A small network was shown many inputs. Here are its activations along a few directions, one row for each input.
In each table, some parts of the input vary, and every possible input appears once, in random order.
A made-up example of a description, with smaller parts first: line(6) and (point or ring(9) or (values(3) and ring(5))).
Shared parts are said once, and a part with two or three values counts as separate values.
In the rows, 128 means zero.

Other details of the inputs vary at random and push rows far along three fixed directions, the same in every table; ignore that.

Rows:
x1: [103  80 150 133 150  90 134 137 177  96 133  84 125 133]
x2: [ 90 170  57 134 170 136  80 148 144 156 148 177 163 193]
x3: [136 216 140 124 152 126 119 163  85 161 106 221 132 159]
x4: [ 88 160  45 129 164 157  63 135 135 153 135 178 160 166]
x5: [ 88 173  55 130 151 152  66 129 151 162 161 187 151 158]
x6: [ 98  77 128 137 126 124 125 116 173  92 131  90 122  95]
x7: [106  61 127 131 147 112 126 127 159  88 121  73 130 123]
x8: [ 54  70 106 144 166 104  35 153 159 135  97 186 113 146]
x9: [109 136 195 140 141  90  87 177 115 146  66 232  72 133]
x10: [143 208 131 132 117 140 108 143  87 182 124 229 122 158]
x11: [163 106 208 121 109  95 158 143 105 121  96 118  78 124]
x12: [153 143  62 122 132 170 156 104 139 125 179  73 183 161]
x13: [109  78 145 131 154 106 138 140 179  82 129  89 129 119]
x14: [ 94  68 134 135 139 111 129 118 166  92 135  90 136 100]
x15: [148 143  76 122 161 156 166 126 141 103 157  72 182 161]
x16: [193 194 150 115  92 150 188 109  75 143 155 120 146 123]
x17: [ 93  66 116 135 132 120 112 111 154 103 133  80 132  91]
x18: [187 203 155 113 103 139 193 117  74 140 148 114 147 133]
x19: [105  75 142 133 135 101 128 127 178  95 141  85 121 123]
x20: [158 111 214 131 106  98 167 148 117 127  98 123  83 115]
x21: [180  99 160 126 109  79 179 122 103 121  63 122  91  64]
x22: [ 97  71 124 134 127 107 113 115 159 110 139  72 127 114]
x23: [185 198 145 112  92 156 182 107  70 130 141 119 143  99]
x24: [187 191 144 118  81 160 185 111  83 152 144 116 135 117]
x25: [161 103 201 122  97  99 152 131  91 124  96 109  84 117]
x26: [180 199 140 115  88 151 176  98  68 150 155 114 144 108]
x27: [161  96 202 123  86 107 150 124  93 129 103 121  82 104]
x28: [139 150  71 124 150 158 167 116 138 105 168  70 190 146]
x29: [147 115 202 131  81 104 146 119 104 128 107 122  80  88]
x30: [ 59  79 117 138 162  96  42 160 177 137 102 189  90 167]
x31: [149 140  69 124 132 162 153 104 132 126 176  71 183 157]
x32: [149 113 209 125 103  98 159 135 101 105  98 125  92  88]
x33: [192 191 150 120 117 156 203 138  93 131 131 125 144 131]
x34: [174 148  25 123 143 136 184 103 159 126 153  75 179 133]
x35: [148 218 146 123 139 123 114 163  89 171 116 222 120 172]
x36: [143 216 134 128 125 135 113 152  91 175 120 223 118 167]
x37: [151 106 209 126  94 104 154 125  96 113 103 127  96  77]
x38: [148  99 191 124  90 113 134 114  74 128  92 114  89  74]
x39: [ 97 135 184 132 112  86  61 152 104 164  83 224  65 118]
x40: [143 208 135 127 121 139 115 156  93 182 114 222 118 166]
x41: [ 96 163  53 126 174 158  82 148 152 142 135 189 154 184]
x42: [188 185 140 120 102 154 189 113  55 138 140 116 158 116]
x43: [104  66 126 127 122 118 112 115 168 107 132  82 109 118]
x44: [ 88  76 125 135 133 117 115 108 160 101 135  93 126  85]
x45: [144 108 195 128  85 100 136 116  80 140 108 112  87  82]
x46: [ 91 164  51 135 163 145  75 139 141 164 156 181 169 185]
x47: [190 196 151 121 104 155 197 122  81 126 137 125 142 119]
x48: [135 146  71 127 126 182 154 102 150 124 168  92 171 115]
x49: [103 118 187 140 120 104  77 162 109 163  68 236  73 113]
x50: [ 97  70 138 136 130 101 124 118 170 104 142  86 130 115]
x51: [153 111 208 127 122  91 163 147  90 112  89 116  98 104]
x52: [ 56  88 122 144 181  79  48 173 175 137 102 179 107 172]
x53: [143 145  55 117 134 178 150 101 137 111 166  70 182 137]
x54: [ 97  78 134 132 147 108 137 126 169  86 133  85 136 111]
x55: [104  67 131 141 132 123 131 121 176  93 136  97 129 104]
x56: [118  66 135 130 150 103 128 137 171  99 124  76 119 148]
x57: [139 201 118 116 122 153  97 140  73 172 103 223 117 144]
x58: [ 94 161  48 128 150 160  61 129 146 168 149 187 142 171]
x59: [140 148  63 120 129 163 144 100 133 127 174  67 176 150]
x60: [ 97  72 126 136 126 129 127 121 175 102 125  94 121  97]
x61: [140 149  78 127 142 171 172 120 159 110 164  89 177 142]
x62: [102  59 116 130 129 128 106 110 156 103 123  83 121  98]
x63: [102 117 173 129 115 108  59 148  92 162  67 227  61 105]
x64: [192 187 134 113  85 158 168 100  53 157 145 104 139 118]
x65: [107  52 118 133 137 124 120 119 162  94 127  82 133 116]
x66: [ 93  68 122 133 134 115 117 118 155  98 129  78 132  98]
x67: [ 80 179  57 130 159 142  68 132 150 160 154 183 158 169]
x68: [156 100 192 122  80 109 131 115  83 138 101 112  80  89]
x69: [116  64 132 130 157 113 132 139 169  86 116  79 125 133]
x70: [139 152  70 128 117 176 154 101 151 134 179  87 167 131]
x71: [ 97 157  49 128 166 165  75 140 149 151 141 193 159 175]
x72: [107  63 119 129 123 117 109 115 163 108 133  72 120 121]
x73: [ 56  78 120 149 151 105  46 155 186 151 110 198 101 149]
x74: [151 146  78 119 156 165 170 127 151 101 159  84 172 159]
x75: [164 107 210 124 113  89 156 142  91 124  92 106  88 125]
x76: [131 161  72 120 136 165 157 100 139 111 173  82 185 121]
x77: [186 195 143 122  81 159 176 102  77 151 150 123 131 109]
x78: [149 218 139 129 136 131 119 163  96 173 117 223 119 176]
x79: [ 95  73 124 134 126 121 115 110 167  95 138  92 124  85]
x80: [145 111 197 131  87 117 146 115  98 122 101 130  84  64]
x81: [146 142  66 119 149 168 161 114 142 104 160  76 180 155]
x82: [ 55  76 116 142 167  86  35 159 166 140  98 179  99 169]
Description of these inputs: values(2) and (point or (line(5) and ring(8))).
The inputs of x14 and x50 match in every part but the values(2) part. If x41 is changed in the same way as x14 into x50, which row does it become?
> x30
The inputs of x51 and x52 match in every part but the values(2) part. If x79 is changed in the same way as x51 into x52, which row does it become?
> x5
Which other rows does x55 become when the ring(8) part takes its other values? List them by row number.
> x8, x14, x37, x42, x49, x65, x71
Which other rows does x41 become when the ring(8) part takes its other values? List them by row number.
> x7, x28, x32, x47, x54, x61, x81
A walk changes only the line(5) part. It starts at x68 and steps to x72. List the rest of the walk in order.
> x12, x25, x56
Which other rows does x57 become when the values(2) part takes its other values? List them by row number.
> x43

Rows:
x83: [152 188 105 119 139 142 133 131  80 146 139 142 157 158]
x84: [103  94 117 132 118 128 123 110 171 111 144  92 126 103]
x85: [114  90 114 134 139 127 137 127 185 101 141  98 125 127]
x86: [161 127 157 118 106 124 162 118 102 129 135  85 123 134]
x87: [139 125 215 129 114  98 130 150  94 130  72 185  73  97]
x88: [ 97 148  58 130 144 146  91 119 161 145 154 144 150 141]
x89: [158 128 138 118  95 127 153 104 105 130 129  95 120  99]
x90: [100 138  70 150 162 125 116 135 162 147 153 162 182 149]
x91: [157 179  92 117 118 152 127 115  89 165 137 149 140 141]
x92: [110  78 106 129 137 124 115 111 144 108 128  86 137 108]
x93: [117  84 119 135 136 132 137 127 182 103 136  97 126 134]
x94: [146 189 101 122 112 165 133 117 109 155 154 157 144 136]
x95: [159 181 100 119 139 155 146 136  94 143 122 154 153 155]
x96: [155 143 160 121 106 116 162 116 111 124 139  91 120 115]
x97: [113  79 117 150 130  98 143 120 179 127 146 104 145 119]
x98: [106  75 107 130 135 133 116 113 148 107 131  88 140 115]
x99: [ 65 138 139 137 160 109  48 164 135 148 107 224 107 155]
x100: [115  88 102 129 151 115 133 127 163  94 124  91 138 119]
x101: [163 184  96 118 143 147 145 133  91 144 121 153 152 149]
x102: [155 141 167 123 103 128 166 117 115 120 147  95 122 121]
x103: [155 129 170 124 114 135 163 127  95 116 131  92 132 125]
x104: [ 67 129 125 139 147 121  44 152 134 154 101 230 105 131]
x105: [148 144 160 124 116 120 164 120  99 111 134  91 132 108]
x106: [ 87  80 168 137 147  78  85 154 150 117  75 170  81 103]
x107: [104 132  57 129 143 154  90 121 148 148 147 143 149 160]
x108: [121 133 223 129 109  87 116 150  84 135  86 176  76 100]
x109: [162 129 161 125 114 140 176 127 113 106 121 108 129 113]
x110: [104  83 102 130 136 123 115 111 152 104 133  89 140 103]
x111: [151 146 166 124 102 123 165 118 116 121 143  95 120 116]
x112: [150 183 104 122 109 172 134 117 103 158 151 158 144 144]
x113: [116  84 118 128 137 107 119 123 153 114 140  78 126 138]
x114: [145 138 153 123 100 140 161 111 106 115 133 103 131  84]
x115: [106  97 121 132 145 123 138 131 174  91 130  99 136 111]
x116: [ 80  67 173 142 124 104  72 144 134 124  90 174  84 103]
x117: [106 149  58 130 161 138 105 136 176 135 144 149 149 158]
x118: [155 127 159 118 116 126 163 122  91 117 128  88 134 126]
x119: [158 181 111 123 137 164 146 142 101 142 127 157 153 153]
x120: [ 89  64 170 139 117 101  67 142 140 145  88 168  71 114]
x121: [105  76 115 133 133 143 118 119 153 107 136  92 140 114]
x122: [ 92 144  83 133 162 154  99 139 153 125 158 145 166 173]
x123: [113 144  55 127 160 134 104 135 167 137 139 147 149 163]
x124: [173 125 154 124 109 138 175 126 118 124 123  98 118 124]
x125: [154 137 154 118 118 116 161 118  94 113 130  90 134 115]
x126: [140 131 208 129 102  90 130 147 106 142  75 179  63 100]
x127: [164 181  95 119 130 153 145 132 107 154 129 153 142 164]
x128: [154 185 118 124 124 157 135 132 100 157 149 144 145 170]
x129: [145 171 145 126 128 106  93 158  81 178  75 227  85 150]
x130: [111  91 117 129 136 105 119 120 162 111 144  81 129 134]
x131: [156 132 168 125 100 133 164 121 112 121 144  95 122 130]
x132: [ 99  90 109 133 135 126 119 112 159 103 136  90 139  96]
What do these inputs look like to the network?
> values(2) and (point or (values(3) and ring(8)))
The inputs of x90 and x97 match in every part but the values(2) part. If x101 is changed in the same way as x90 into x97, which row does it become?
> x129
The inputs of x84 and x114 match in every part but the values(2) part. If x123 is changed in the same way as x84 into x114, which row does it become?
> x100
Which other rows does x98 become when the values(3) part takes its other values? List them by row number.
> x95, x118
Which other rows does x91 become when the values(2) part takes its other values? List them by row number.
> x92
A walk changes only the ring(8) part. It starts at x108 and steps to x99. List the rest of the walk in order.
> x122, x103, x118, x83, x125, x105

Rows:
x133: [ 52 105  86 141 162 120  35 144 179 145 133 179 125 165]
x134: [185 163 192 122 131 110 202 155 106 114 108 126 121 139]
x135: [164 151 171 126  92 132 165 117  99 137 126 130 108  96]
x136: [130 167  91 121 140 137  91 137  96 162 118 180 136 159]
x137: [ 95  84 148 137 133 114 117 129 153 103 116 116 117  97]
x138: [121 175 101 129 142 145 102 141 108 152 117 196 138 138]
x139: [128 168 102 125 126 140  93 135 107 172 125 182 125 161]
x140: [171 143 158 121  96 130 167 119  92 132 112 122 110  95]
x141: [156 154 180 121  96 132 167 119  89 121 123 126 118  91]
x142: [106  74 144 132 120 109 108 121 155 124 130 105 104 120]
x143: [ 93  82 147 140 124 111 110 128 166 110 125 125 110 102]
x144: [176 141 152 117  96 128 158 115  80 139 118 105 113 116]
x145: [105  68 140 130 134 108 103 129 138 114 112 109 112 118]
x146: [121  83 161 134 161  86 140 161 164  98 112 102 115 169]
x147: [133  94  56 130 131 162 180  89 197  85 191  17 187 117]
x148: [145 195  25 118 151 194 160 103 129 127 202  76 221 169]
x149: [129 176 100 127 140 140 101 138 106 157 110 197 132 137]
x150: [ 96  82 152 132 128 107 104 127 141 112 126 111 112 117]
What do these inputs look like to the network?
> values(2) and (point or ring(8))
The inputs of x136 and x149 match in every part but the values(2) part. If x142 is changed in the same way as x136 into x149, which row does it become?
> x135
Which other rows does x133 become when the values(2) part takes its other values? List them by row number.
> x143
